Each row below holds a small network's activations on one input, seen along a few directions.
Each table varies a few parts of the input and shows all the possible inputs, shuffled.
A made-up example of a description, with smaller parts first: ring(5) and (point or line(9) or (values(2) and line(6))).
Shared parts are said once, and a part with two or three values counts as separate values.
In the rows, zero is written as 128.

Other details of the inputs vary at random and push rows far along three fixed directions, the same in every table; ignore that.
To show where, the next rows are all for the same input, with only those details redrawn:
[111 106 177 105 131 103  76  65 109 185 106 147 154]
[136 127 122 156 129 108 160 150 132  76 144  96 111]
[152  83 164 128 135 122  75 115  98 145 135 113 161]
[158  80 161 131 134 125  75 124  95 138 139 109 161]
[115 106 173 102 130 108  71  73 108 181 106 145 153]
[171  84 140 125 129 146  64 165  87 115 140  96 152]
[179 105 105 182 132 129 163 207 120  30 175  60 116]
[ 95 174 105  94 115 123 124 143 129 105  90 132  86]

Table:
x1: [148 114 163 134 126 154  60 111 136 179 104 163 131]
x2: [ 87 168  89  90 126 134 141 123 137 132 103 156  99]
x3: [101 100 167 108 145 114 101  37 124 226 121 176 173]
x4: [ 87 172  92  84 116 132 157 127 136 137 109 149 115]
x5: [164  79 127 112 131 155  88 151  85 137 158 110 180]
x6: [101 172  98 106 121 134 143 133 145 120 103 145  93]
x7: [133 176  64  82 105 168  98 232 108  51  97 101  71]
x8: [ 89 175 108 108 123 126 151 108 155 147 100 158 100]
x9: [ 84 166  93  79 117 126 147 125 125 123 103 142 108]
x10: [132 138 126 154 126 119 186 138 145 107 151 113 134]
x11: [111 115 125 132 134  93 174 102 123 107 144 115 133]
x12: [164  90 149 141 137 154  93 123 117 179 153 134 176]
x13: [114 140 151 163 131 100 206  85 162 155 153 137 151]
x14: [174  85 129 127 135 161  68 161  94 124 143 107 152]
x15: [130 126 162 203 137  97 181  85 181 123 139 141 104]
x16: [109 159 124  44 106 166  29 138 100 183  71 163 128]
x17: [103 119 191 203 143  65 187  24 188 157 129 160 112]
x18: [153  88 174 232 149  79 186  87 167  92 160 113 113]
x19: [168  85 148 121 128 148  80 149  90 132 146 103 171]
x20: [175  92 110 111 126 181  91 184  91 142 164 110 181]
x21: [159  87 128 124 142 166  90 139 107 171 154 135 176]
x22: [104 188 100 111 111 144 151 150 154 138 108 148 106]
x23: [131 135 126 153 126 114 184 134 141 100 150 109 131]
x24: [115 113 122 143 146  99 167 104 131 104 144 122 119]
x25: [ 92 181 141 143 119 123 153  82 189 173  89 188  87]
x26: [159 113 130 198 135 116 194 152 151  91 181  91 141]
x27: [ 70 165 106  92 131 113 150  89 142 144  97 163  99]
x28: [167 113 116 183 132 126 171 181 133  60 174  76 126]
x29: [111 175  83  76 109 147 117 188 110  76  91 117  86]
x30: [113 168  77  86 118 147 111 178 119  80  91 124  74]
Q: What is each input in this table made of?
A: line(5) and (point or ring(5))
Q: Changing only the line(5) part turns x10 into x29. The same change can be made to x8. Which row results?
A: x30
Q: A walk changes only the ring(5) part. It starts at x28 and steps to x19. List the rest of the walk in order.
A: x9, x27, x14

Table:
x31: [159  94 184 182 143 102 124 100 134 174 165 106 182]
x32: [127 135  91 120 136 145 162 151 127 114 147 121 130]
x33: [102 185  86  74 121 141 144 152 123  96  91 133  95]
x34: [127 106 164 106 141 111  94  95 101 193 139 122 192]
x35: [115 145  93  96 108 136  98 156 120 110 105 127  96]
x36: [170 128 127 160 131 146 134 163 135  91 137 105 120]
x37: [180 101 112 167 142 149 105 182 123  97 149  99 116]
x38: [110 163 160 180 134  80 208  81 174 119 126 124 112]
x39: [160  95 135 138 143 121 139 127 108 113 149 106 161]
x40: [124 132 118 142 129 124 134 151 135  91 136 122 104]
x41: [100 162 121 118 118 116 170 126 149 108  97 154  87]
x42: [133 149  81 128 135 141 191 168 131  60 134 108  99]
x43: [ 95 145 117 153 143  84 228  90 159 131 150 133 128]
x44: [122 104 139 127 135 133  99 117 124 138 125 148 122]
x45: [120 155 110  89  99 147 113 148 118 109  98 131 108]
x46: [127 137  98  90 102 158 100 166 112 139 115 135 123]
x47: [ 95 110 186 145 136  97 147  39 147 194 140 167 165]
x48: [104 148 113 114 107 137 142 125 136 133 129 136 125]
x49: [116 162 120  91  99 139 113 152 114 109  97 119 112]
x50: [153 102 128 142 127 144 125 164 121 125 152 125 145]
x51: [152  55 167 173 139  96 123  83 118 152 166 115 165]
x52: [ 88 176 117  86 124 144  76 105 141 164  73 169  90]
x53: [141 121 153  78 126 171  31 105 107 194  76 170 140]
x54: [116 129 151  66 103 139  40 117  94 202  99 140 165]
x55: [149 128  99 132 137 132 170 164 120  78 138 103 121]
x56: [117 121 142  65 104 154  42 109  97 201 103 157 162]
x57: [143 125 131  94 117 172  74 161 103 117 107 139 127]
x58: [146  86 122 142 155 128 127 124 112 119 158 110 145]
x59: [141 133 143  98 114 155  77 167 100 117 106 123 132]
x60: [117 152 148 181 137  80 210  76 180 121 124 137 108]
x61: [108 195  88 105 113 151 131 163 153 124  99 143  86]
x62: [134  85 153 166 127 112 164  85 137 154 169 127 163]
x63: [152  55 177 178 151  99 120  91 123 149 164 127 161]
x64: [136 130 104 119 136 141 140 155 115 118 152 111 147]
x65: [124 128 129 151 126 116 164 135 146 120 148 133 131]
x66: [ 94 121 192 140 133  81 157  33 149 172 116 168 145]
x67: [103 142 134 183 147  88 196  74 181 126 133 142  93]
x68: [133 114 123 144 133 139 117 152 125  95 142 121 114]
x69: [124 117 150 107 112 119 107  93 117 155 107 142 143]
x70: [203  83 140 159 138 161  93 171 110 115 144 103 148]
x71: [131 138 109 121 135 138 158 139 121  91 132 113 127]
x72: [169  72 122 133 152 137  91 151  91 124 157 101 158]
x73: [170  90 163 168 147 117  83 137 117 138 152  92 155]
x74: [158 115 135 152 124 134 127 186 117 103 162  92 149]
x75: [199  87 123 163 135 168  95 189 113 126 164 100 156]
x76: [160 108 124 147 124 152 124 180 119 104 164 110 145]
x77: [136 119 106 130 146 126 130 146 114 100 148 103 129]
x78: [ 74 165 122 115 108  93 175  80 158 157 112 158 115]
x79: [162  91 133  90 110 176  53 148  85 139 113 130 149]
x80: [128  84 159 172 135  97 146  76 133 133 164 116 148]
x81: [149  64 175 170 143 122 135  93 128 164 174 136 179]
x82: [ 87 149 166 155 137  93 169  34 174 194 125 167 138]
x83: [124 109 136 153 147  95 180  92 135 146 163 121 164]
x84: [102 127 142 117 131 108 106 100 133 149 108 155 117]
x85: [125 124  99  98 113 156  85 152 111 119 113 130 105]
x86: [ 88 152 109  58 133 126  75 105 109 167  81 158 118]
x87: [ 79 179  95 100 128 124 177 112 145 130 119 145 115]
x88: [133 163  88 156 126 147 179 168 164  96 137 124  92]
x89: [102 173 106 136 131 110 146 122 163 120 101 142  78]
x90: [112 138 123 109 141 106 115 130 112 126 123 107 129]
x91: [101 147 129  63 102 138  85 104 112 167  70 165 117]
x92: [153 106 136 155 133 121 111 177 115  88 152  88 128]
x93: [113 152  79 137 141 125 178 157 137  64 143 103  94]
x94: [122 151 144  81 120 163  57 106 121 174  74 165 125]
x95: [ 93 179 112 133 130 110 148 110 165 124 101 146  78]
x96: [112 117 140 111 119 117  91  96 118 154 118 137 131]
x97: [130 152  97 140 107 139 182 164 140  56 133 105  94]
x98: [ 98 167 122 117 117 112 167 124 151 104  97 151  91]
x99: [123 124 143 118 125 138 127 116 130 129 110 153 120]
x100: [180 113 114 163 132 154 119 184 129 112 158 101 141]
x101: [142 119 119 147 120 113 129 170 118  83 149  79 120]
x102: [ 98 190  97  78 120 133 145 155 119  96  91 121 100]
Q: Changing only one part turns x78 into x69. The same change can be made to x61. Which row results?
A: x36
Q: Changing only one part turns x99 into x44. The same change can be made to x49. Which row results?
A: x101
Q: What is each input in this table made of?
A: values(3) and line(4) and (point or ring(5))
Q: Change only the line(4) part in x98. List by row number the other rows that result.
A: x39, x60, x69
Q: List by row number the other rows that have the values(3) part and the line(4) part in common with x33.
A: x39, x42, x55, x71, x102
Q: Change only the values(3) part in x55. List by row number the other rows that result.
A: x43, x72
Q: Change only the line(4) part in x55. List by row number the other rows that result.
A: x41, x70, x91
Q: List by row number the other rows that have the values(3) part and the line(4) part in common with x96.
A: x35, x51, x80, x85, x101
Q: Change only the ring(5) part in x95. List by row number the other rows that result.
A: x37, x52, x67, x89
Q: Change only the ring(5) part in x83. List by row number the other rows that result.
A: x32, x43, x64, x87
Q: Change only the values(3) part in x74. List by row number the other rows that result.
A: x59, x92

Table:
x103: [158 100 156 127 130 154  52 128 116 153 110 142 132]
x104: [ 55 187  84  47 116 118 119 118 122 125  67 160  77]
x105: [153 104 139 214 145 106 180 128 164  85 165 110 109]
x106: [ 94 170  74  86 117 129 150 160 121  73 104 122  78]
x107: [135 196  93 131  96 148 136 218 147  54  99 101  63]
x108: [152  83 134 106 134 137  81 141  82 119 136 108 155]
x109: [149 124 152 101 111 152  82 144 104 177 132 126 179]
x110: [ 93 135 168 137 124  58 179  70 135 130 130 111 143]
x111: [162  79 123 121 139 137  89 158  82 104 153  88 155]
x112: [151 112 112 187 137 128 212 142 151 101 187 108 145]
x113: [177  93 114 133 134 170 101 174 105 137 165 109 170]
x114: [ 78 147 152 106 129 110 153  44 152 211 110 184 149]
x115: [165 103 124 119 132 168  94 156 106 154 150 125 172]
x116: [134 112 160 105 128 144  35  98 116 189  89 162 135]
x117: [145 111 110 185 143 125 206 143 150 102 188 106 142]
x118: [108 196  90 101 112 155 113 171 149  96  73 148  53]
x119: [ 79 129 157 124 141  67 168  40 135 153 119 143 135]
x120: [118 123 160 173 137  98 156  72 166 139 126 150 110]
Q: What is each input in this table made of?
A: values(3) and (point or ring(5))
Q: Changing only the values(3) part turns x107 into x109. The same change can be made to x116. Which row results?
A: x113
Q: Change only the ring(5) part in x118. List by row number the other rows that result.
A: x103, x105, x116, x120
